A small network was shown many inputs. Here are its activations along a few directions, one row for each input.
In each table, some parts of the input vary, and every possible input appears once, in random order.
Descriptions start from the smaller parts, as in this example, which fits no table here: one of 8 places around a ring, together with either a single point or one of 11 places along a line or (one of 3 separate values, together with one of 6 places along a line).
Shared parts are said once, and a part with two or three values counts as separate values.

Other details of the inputs shift rows strongly along two fixed directions, in all tables alike. That doesn't count.

Table:
r1: [-62 -20 -26 -57   8  32 -27   0 -21  39 -24]
r2: [ 10  -2   8  66  -2  -5  18  32   5 -49 -39]
r3: [ 41 -28  21  22   8 -48 -30 -28  75  81  37]
r4: [-50   0 -12 -76   2   7 -25 -24 -25  14  14]
r5: [-61  11   1 -80  27  48   0 -15 -18   9  30]
r6: [-13   5 -12  49  15   6  21  15   0 -12  -1]
r7: [-46   6 -27  26  -3  -6   2  -7 -16 -27 -26]
r8: [-36  -7  -9 -74   4  30 -19   1 -22   9  -8]
r9: [ 24  18  31  15 -16 -24  26   4  -5 -83   0]
r10: [ 84 -13  57 -19  -7 -19 -11  -1  58  37  32]
r11: [  7  13  -5 -32   6  17   3  -3 -22   4  24]
r12: [ 60 -28  18  21  -4 -20 -24  -9  59  83  11]
r13: [  5   9 -11  23 -18 -26   2  -2 -21 -28 -19]
r14: [ 18  20 -17  43 -11   2  29  17 -34 -36 -15]
r15: [ 19  15 -16  74  -8   4  34  19 -14 -42 -16]
Each input here is: one of 3 separate values, together with one of 5 places along a line.
Changing only the place on the line of 5 turns r2 into r8. The same change can be made to r3. Which row results? -> r4
Change only the choice among 3 separate values in r7. List by row number the other rows that result. -> r12, r15
Change only the choice among 3 separate values in r14. List by row number the other rows that result. -> r1, r13

Table:
r16: [-43  -7 -23 -20   8  37  -7   6 -10  17 -16]
r17: [ 47  25  15  31 -25 -14  27   7 -17 -61  -8]
r18: [10 -4  8 22 19 -8  5  5 23 22 21]
r19: [  1 -19  -5  24  -7 -38 -22 -22  28  38  -6]
r20: [ 29   3  30 -29 -12 -15  -6 -20  21  -1  22]
r21: [ 31  -7  13 -16 -10  -8 -10   2   3  18  -2]
r22: [-57  -4  -4 -65  21  12 -17  -5 -19  -7  16]
r23: [-18   8 -19  13 -11  22  19  28 -42 -53 -44]
r24: [-33   8 -16 -33   2  27   1 -14 -20  15   6]
r25: [ 23   5   5  15  -3   8   8 -14  17  18  17]
r26: [ 12 -13  12  17   3  -1   0  11  29  22  -5]
r27: [21  0 -7 18 13  2  0  2 13 25 21]
r28: [-47   1 -18 -51  17  14 -10  -2 -28  12  15]
r29: [-30   9   4 -15  -8  10   6  19 -36 -83 -42]
r30: [24 -1 -6  4 10 -5 -2  4  3 32 22]
r31: [ 25  17  17  62 -10  -6  36  10   5 -53  -8]
r32: [  5 -20  -7  22  -8 -34 -29 -18  29  39  -8]
What is each input in this table made of? -> either one of 2 separate values or (one of 3 separate values, together with one of 5 places along a line)
Which other rows belong to the same alternative as r19? List them by row number. -> r32

Table:
r33: [-19   0  -9  13   7   0  -3   2  -3  -7 -10]
r34: [-10   6 -10   1   2   5   7   0 -11 -11   5]
r35: [  4 -20   2 -20   4  -5 -22 -17  30  71  19]
r36: [-11   8  -1   0   4   9   9   0  -8  -9  -3]
r37: [ -4   2  -2 -10  -5   5  -1   2 -15 -12 -10]
r38: [-10   4   2 -10  -2   4   2   0  -4 -17  -7]
r39: [-18  -3 -10  12   4   1   0   1  -3  -7 -10]
r40: [-12   4   1  -6   3   1   3   5  -7 -16   2]
r41: [ 20 -10  13 -17   5   0 -12  -3  21  37  18]
r42: [ -6   3  -4  -1   5  13   8   9 -13  -7  -4]
r43: [-15   0 -10   7  -4   3   2   5  -6  -2 -15]
r44: [-17   0 -10  11   2   1  -1   3  -5  -5 -12]
r45: [ 56   1  21  29 -14 -29   8   6  15 -23   5]
r46: [ -9   6   0  -9  -6   0  -1  -4 -11 -15  -8]
r47: [ -5   4 -10   1   1  15   5   6 -13  -7   0]
r48: [ 67   1  25  38 -12 -19  13  14  18 -16   4]
r49: [-13   4   4  -4   0   8   5   0  -4 -16  -1]
r50: [ -9   2  -1 -10  -4  -6  -2  -2 -14 -17  -4]
r51: [-11   5  -4  -1   6   3   9   3 -11 -10   2]
r52: [-11   7  -4  -1   6   2   8   4 -11 -10   1]
r53: [ 13 -12   8 -28   3   1 -14  -8  17  34  13]
r54: [-10   7 -10   1   3   5   6   1 -11 -10   4]
r55: [-12   5   4  -4   0   8   4   1  -4 -15  -2]
r56: [ 16  -7   7 -17   9   3 -10  -4  16  46  19]
r57: [-16  -3 -10   9  -1   3   2   2  -5  -5 -12]
r58: [  5  -4   2 -18   6   4 -11 -17  19  45  24]
r59: [ 58   3  24  32 -17 -23  11   3  19 -22   1]
r60: [-19  -2  -9  13   6   0  -2   1  -3  -8  -9]
r61: [  5  -6   8 -18   8   3  -7 -16  19  44  22]
r62: [-16   0 -10   9  -2   2   1   5  -6  -3 -14]
r63: [  0 -10   7 -34   6  -5 -18 -13  17  35  19]
r64: [-16  -1 -10   9   0   2   0   4  -5  -5 -13]
r65: [ 93  -2  24  72 -26 -41  16  11  32  -9  -3]
r66: [ -8   3  -2 -10  -3  -6  -3  -1 -15 -16  -5]
r67: [  2 -20   2 -17   9  -6 -24 -18  31  69  20]
r68: [-10   7  -7   2   0  11   8  -3  -8 -10   1]
r69: [ -3   4  -3 -10  -4   4  -2   3 -14 -12 -10]
r70: [-13   3   2  -5   2   2   4   4  -7 -17   3]
r71: [ -4   2  -1 -12   0   7   1   7  -8 -15 -10]
r72: [ -5   6 -10   1   2  14   4   7 -13  -7  -1]
r73: [-18   0 -10  12   5   0  -2   2  -3  -7 -11]
r74: [ -9   4   1  -9  -7   0  -1  -5 -11 -15  -7]
Changing only one part turns r42 into r56. The same change can be made to r60. Which row results? -> r33
What is each input in this table made of? -> one of 2 separate values, together with either one of 6 places along a line or (one of 3 separate values, together with one of 5 places along a line)
A walk changes only the place on the line of 5. It starts at r58 and steps to r36. List the rest of the walk in order. -> r55, r38, r46
Change only the place on the line of 6 in r33. List by row number the other rows that result. -> r43, r44, r62, r64, r73
